A small network was shown many inputs. Here are its activations along a few directions, one row for each input.
In each table, some parts of the input vary, and every possible input appears once, in random order.
Descriptions start from the smaller parts, as in this example, which fits no table here: values(3) and (point or line(9) or (line(4) and ring(5))).
Shared parts are said once, and a part with two or three values counts as separate values.
In the rows, 128 means zero.

Other details of the inputs shift rows strongly along two fixed directions, in all tables alike. That doesn't count.

Rows:
row 1: [142 133 122 126 119 128 112 119 130 122 111 135 131 128]
row 2: [131 134 117 129 117 123 111 116 132 138 113 129 138 132]
row 3: [104 105 127 137 144 118 147 127 117 133 141 120 116 112]
row 4: [135 143 131 117 133 129 107 123 126 131 113 127 131 125]
row 5: [103 118 133 138 140 127 141 132 107 113 147 117 109 115]
row 6: [133 134 125 120 132 123 109 117 130 140 111 132 137 128]
row 7: [129 140 124 129 116 124 111 116 133 130 118 132 138 140]
row 8: [105 119 136 141 134 124 149 135 119 121 152 121 115 127]
row 9: [109 109 131 140 131 125 146 136 117 112 152 128 114 126]
row 10: [140 137 124 126 113 127 110 126 128 117 122 131 135 137]
row 11: [111 104 130 140 138 125 149 130 119 117 142 131 109 117]
row 12: [141 133 127 115 128 131 106 125 126 125 113 133 131 124]
row 13: [102 113 128 144 128 122 152 130 123 126 148 120 119 126]
row 14: [191 165 146 105 120 158 197 182 195 181 140 111 164 153]
row 15: [135 149 130 122 127 132 106 124 122 122 118 126 130 131]
row 16: [138 127 116 126 117 127 112 119 135 134 115 140 139 134]
row 17: [164 136 157 111 146 153 232 193 180 176 169 102 141 133]
row 18: [111 103 129 140 136 126 150 130 119 117 142 128 110 116]
row 19: [103 118 134 137 141 128 141 132 108 114 147 118 109 117]
row 20: [106 119 133 141 132 124 150 136 119 120 151 116 115 126]
row 21: [104 104 129 135 146 120 148 129 119 135 142 121 116 114]
row 22: [111  96 126 133 143 123 148 131 120 129 143 129 116 114]
row 23: [142 141 128 119 124 135 107 127 123 116 119 134 131 131]
row 24: [187 170 152 106 118 158 193 180 194 171 144 115 163 160]
row 25: [134 142 130 117 131 129 106 123 125 130 112 124 131 125]
row 26: [110 103 134 130 146 127 142 134 113 119 144 131 110 112]
row 27: [135 143 129 118 130 128 106 123 125 130 111 124 132 124]
row 28: [141 126 122 118 129 125 109 119 131 134 113 140 137 127]
row 29: [133 141 131 118 133 128 105 121 125 130 113 129 131 125]
row 30: [142 140 127 120 123 135 106 127 122 116 118 132 131 131]
row 31: [ 97 103 124 144 136 120 147 124 119 132 144 128 116 120]
row 32: [138 127 117 126 118 127 113 119 136 135 116 141 140 134]
row 33: [128 139 122 130 114 124 111 116 132 129 117 128 137 139]
row 34: [134 142 128 127 125 126 112 116 130 129 110 131 130 130]
row 35: [ 99 105 124 143 136 121 149 126 121 133 144 125 117 121]
row 36: [132 145 127 127 117 126 107 122 127 123 120 124 133 138]
row 37: [138 125 115 127 116 127 112 119 134 134 114 137 139 133]
row 38: [143 141 126 120 122 134 107 127 122 115 118 131 132 129]
row 39: [139 136 125 126 114 128 107 125 128 117 121 133 134 139]
row 40: [106 104 125 142 128 124 150 131 123 119 149 132 118 127]
row 41: [100 112 128 144 131 122 151 129 123 126 148 123 118 127]
row 42: [134 135 124 120 131 123 109 118 131 140 111 130 137 128]
row 43: [136 132 120 128 111 127 112 120 135 124 118 136 139 139]
row 44: [140 138 127 125 116 128 109 125 130 118 122 136 136 140]
row 45: [111 104 131 140 138 126 150 129 120 118 142 133 110 117]
row 46: [141 134 128 115 129 131 106 125 126 125 114 136 131 125]
row 47: [135 143 127 127 125 127 111 117 130 129 110 130 130 130]
row 48: [135 142 127 127 123 127 112 117 130 129 109 127 130 130]
row 49: [135 149 131 122 128 132 106 123 122 122 119 128 130 131]
row 50: [143 134 127 115 127 131 108 126 127 125 114 132 133 124]
row 51: [109 105 125 142 126 124 153 133 124 120 149 128 119 126]
row 52: [134 142 125 128 122 125 111 116 129 127 109 126 130 128]
row 53: [131 145 127 128 118 125 106 121 127 122 121 127 133 138]
row 54: [142 127 121 118 128 126 110 121 132 135 113 138 137 127]
row 55: [114 112 135 134 140 132 144 137 112 112 149 129 112 119]
row 56: [ 98 102 123 144 135 121 149 126 119 133 144 123 116 120]
Description of these inputs: values(2) and line(4) and (point or ring(6)).
- The inputs of row 21 and row 42 match in every part but the line(4) part. If row 19 is changed in the same way as row 21 into row 42, which row does it become? => row 15
- The inputs of row 55 and row 38 match in every part but the line(4) part. If row 24 is changed in the same way as row 55 into row 38, which row does it become? => row 51
- Which other rows does row 25 become when the values(2) part takes its other values? List them by row number. => row 12
- List by row number the other rows that have the line(4) part and the values(2) part in common with row 20. => row 2, row 3, row 5, row 13, row 27, row 52
- Which other rows does row 28 become when the values(2) part takes its other values? List them by row number. => row 6

Rows:
row 57: [142 117 126 128 130 131 164 140 150 157 132 127 134 130]
row 58: [ 78  78 126 148 153 121 128 107  81  88 137 143  84  94]
row 59: [167 128 139 121 134 145 177 154 169 152 132 130 134 130]
row 60: [132 152 120 135 112 131 129 122 150 152 112 127 142 143]
row 61: [151 154 142 105 134 140 113 143 129 132 121 125 135 121]
row 62: [155 158 140 114 137 141 116 141 128 134 114 126 128 120]
row 63: [111 110 104 139 103 105  79  89 113 116 110 146 135 135]
row 64: [163 136 139 113 135 144 171 159 155 143 138 128 132 129]
row 65: [ 77  83 114 142 150 119 150 126 105 140 158 124 116 112]
row 66: [173 162 125 120  98 133 126 129 169 157 105 132 159 159]
row 67: [171 178 137 107 111 151 108 145 149 131 120 131 163 162]
row 68: [112 144 113 124 112 106  32  76  98  97  90 133 128 132]
row 69: [116 113 152 120 151 135 195 171 144 158 164 105 126 118]
row 70: [156 152 120 116  99 129  85 116 139 114 107 145 148 147]
row 71: [106 105 126 127 136 129 102 118  98  97 129 144 114 111]
row 72: [ 89  85 133 134 154 134 152 144  94 105 169 131 108 110]
row 73: [127 139 110 120 127 118  28  93  84 100  94 147 132 118]
row 74: [120 117 153 135 161 134 205 161 144 157 153 108 119 108]
row 75: [ 69  74 115 155 153 112 154 103 105 127 142 132  94  95]
row 76: [128 112 107 121 124 118  74 107 100 107 115 151 133 124]
row 77: [180 162 131 120 102 139 127 131 174 141 102 139 152 153]
row 78: [126 144 141 125 128 131 161 155 145 150 151 108 143 147]
row 79: [169 166 125 122 105 132 108 115 151 120  98 143 141 147]
row 80: [117 112 103 137 106 112  74 101 110 104 118 149 135 142]
row 81: [104  85 129 142 150 122 160 126 109 108 145 139  95 102]
row 82: [128 151 144 123 136 132 149 150 137 136 154 102 135 143]
row 83: [152 174 129 115 113 134  74 123 121 120 115 129 145 145]
row 84: [123 146 145 131 137 125 143 125 131 127 128 111 118 125]
row 85: [176 179 146  98 106 155 119 147 161 132 115 128 158 159]
row 86: [114 118 150 135 167 131 183 147 127 137 150 105 104 107]
row 87: [166 159 125 101 115 141 117 133 165 172 103 128 165 141]
row 88: [104 104 113 159 117 109 125  95 119 118 120 142 118 126]
row 89: [150 168 155 128 137 144 170 153 149 133 140 113 121 130]
row 90: [ 63  78 125 156 161 108 116  98  63  83 139 137  72  79]
row 91: [162 175 138 102 107 133 111 138 164 153 106 117 161 157]
row 92: [162 126 136 108 130 143 169 170 162 155 150 125 152 142]
row 93: [103 101 144 134 160 126 191 156 131 145 158 109 110 110]
row 94: [167 164 131  96 126 134 108 141 149 162 111 121 164 145]
row 95: [ 76  62  91 161 128 107 124 110  60  75 139 101  82  74]
row 96: [151 158 124  99 133 126  69 117 123 135 103 122 150 135]
row 97: [141 165 140 125 127 131 121 130 138 135 116 113 133 139]
row 98: [130 117 101 118 113 113  37  85 101  94  85 162 135 121]
row 99: [177 171 128 110 106 139 113 143 156 134 121 134 165 161]
row 100: [120 113 124 151 118 137 207 168 124 110 168  73 106 110]
row 101: [ 98  70 126 136 139 121 153 137 117 118 157 136 108 111]
row 102: [114 108 143 144 139 132 203 158 137 119 172 122 105 128]
row 103: [155 126 109 117 112 123  71 104 131 122  84 155 140 133]
row 104: [118 129 132 140 124 136 122 121 112 103 129 137 113 132]
row 105: [ 75  58 110 148 139 103 128 105  92 117 148 140 107 103]
row 106: [101 117 141 140 135 136 204 160 154 157 170 109 126 133]
row 107: [ 94  91 123 150 130 116 170 135 121 134 172 123 124 131]
row 108: [174 190 147 101 111 148 108 146 153 137 115 120 150 151]
row 109: [159 129 137 121 129 137 183 146 165 167 130 123 141 128]
row 110: [ 77  99 124 165 137 118 170 115 121 131 147 126 102 114]
row 111: [135 138 144 117 152 133 149 144 135 142 132 108 121 120]
row 112: [113 142 123 138 120 119  70  98  93  96 107 137 108 123]
row 113: [128 122  97 137  98 108  49  79 113  98  87 158 126 140]
row 114: [173 182 144 111 114 139 130 134 169 159  97 119 156 151]
row 115: [153 149 155  98 148 143 167 164 155 157 144  99 138 129]
row 116: [147 138 142 114 135 150 152 150 136 131 132 128 121 128]
row 117: [100 115 125 154 124 128 100  97  92  85 116 148 107 117]
row 118: [116 103 121 140 115 120 126 125 129 112 141 139 124 133]
row 119: [116 125  91 125 116 108  43  70 107 126  74 151 131 121]
row 120: [105 133  90 140 101 109  40  75 105 118  95 148 146 141]
row 121: [126  97 134 130 146 133 197 163 140 163 174 117 138 126]
row 122: [ 64  89 131 160 142 107 151 119  98 111 149 121  93 113]
- The inputs of row 116 and row 104 match in every part but one. If row 105 is changed in the same way as row 116 into row 104, which row does it become? => row 63
- The inputs of row 122 and row 93 match in every part but one. If row 117 is changed in the same way as row 122 into row 93, which row does it become? => row 58
- Describe the family of inputs behind these rows. => values(2) and (point or (line(4) and ring(8)))
- Start at row 110 and move only the line(4) part, one step at a time. The first step leads to row 60. Which rows follow, in order? => row 106, row 120
- Which other rows does row 92 become when the values(2) part takes its other values? List them by row number. => row 80
- Which other rows does row 109 become when the ring(8) part takes its other values? List them by row number. => row 58, row 59, row 74, row 75, row 81, row 86, row 90

Rows:
row 123: [222 212 154  84 112 169 104 142 173 156  78 119 161 143]
row 124: [ 66 101 159 142 183 132 218 154 103 133 192  87  84  94]
row 125: [219 204 154  92 114 154 109 136 181 163  79 131 170 152]
row 126: [ 95  53 132 150 153 138 228 165 106 116 195 125 100 107]
row 127: [ 62  93 124 181 105 118 182 127 123  94 178 125 106 145]
row 128: [140 142 109 118 117 127  27  82  93  79  71 164 107 113]
row 129: [ 69 102 141 144 171 107 166 116 101 129 163 112  98 104]
row 130: [108 107 115 135 124 121 142 138 141 146 146 136 145 125]
row 131: [123 144 109 127 123  90  29  69  99 102  57 139 124 116]
row 132: [132 113  91 133  96 108  40  66 118 101  65 182 127 127]
row 133: [221 187 172  74 137 193 221 221 196 161 155 100 162 147]
row 134: [ 82  62 146 145 175 114 192 166 105 110 208 117  90 107]
row 135: [223 166 153  92 128 166 217 214 207 195 164 100 176 167]
row 136: [ 59  71 136 156 160 111 228 134 127 157 188 105  98 108]
row 137: [ 57  81 155 148 178 124 199 161 108 137 192 108  92 112]
row 138: [182 193 159  84 132 163 157 188 169 164 141 105 162 138]
row 139: [114 151  87 166  75 111  37  76  99  82  97 147 137 159]
row 140: [ 96 114 124 131 137 106  81 107  89 111 134 147 125 113]
row 141: [ 90 101 110 145 128 116  91 100  93 135 118 135 124 126]
row 142: [ 92  56 117 146 133 126 182 138 122 107 164 141 115 111]
row 143: [105 152 136 149  97 129 105 115  98  73 144 109 108 141]
row 144: [ 68 101 145 135 165 138 159 150  95 122 165 103  93 108]
row 145: [116 101 118 146 114 117 118  94 129 129 106 147 124 114]
row 146: [125 153 111 119 122 108  32  78  94  96  61 124 114 104]
row 147: [132 100  88 121  95  97  23  77 112 108  89 157 146 140]
row 148: [221 192 133 104 102 158 120 135 183 175  76 132 176 153]
row 149: [117 123  91 137  99  88  42  62 119 119  54 142 137 119]
row 150: [214 201 125 101 104 139 119 138 185 181  69 111 175 153]
row 151: [104 123 106 136 136 113 115  94 111 144 119 127 128 119]
row 152: [115 107 120 118 137 119  74 120  87  86 129 127 111 113]
row 153: [135 121 139 130 150 133 145 140 133 114 135 148 105 123]
row 154: [184 174 160  94 121 166 221 201 225 222 148  97 178 171]
row 155: [ 96  76 135 135 156 127 168 142 100  91 168 138 102 107]
row 156: [100  73 118 156 147 129 180 134 112 114 159 144  86 108]
row 157: [200 232 150 112  80 147 110 147 181 133 112 116 176 193]
row 158: [124 128  85 125 104 107  28  80  91 121  90 160 148 129]
- Describe the family of inputs behind these rows. => line(4) and (point or ring(8))
- The inputs of row 157 and row 143 match in every part but the line(4) part. If row 129 is changed in the same way as row 157 into row 143, which row does it become? => row 124
- Which other rows does row 134 become when the line(4) part takes its other values? List them by row number. => row 135, row 147, row 152
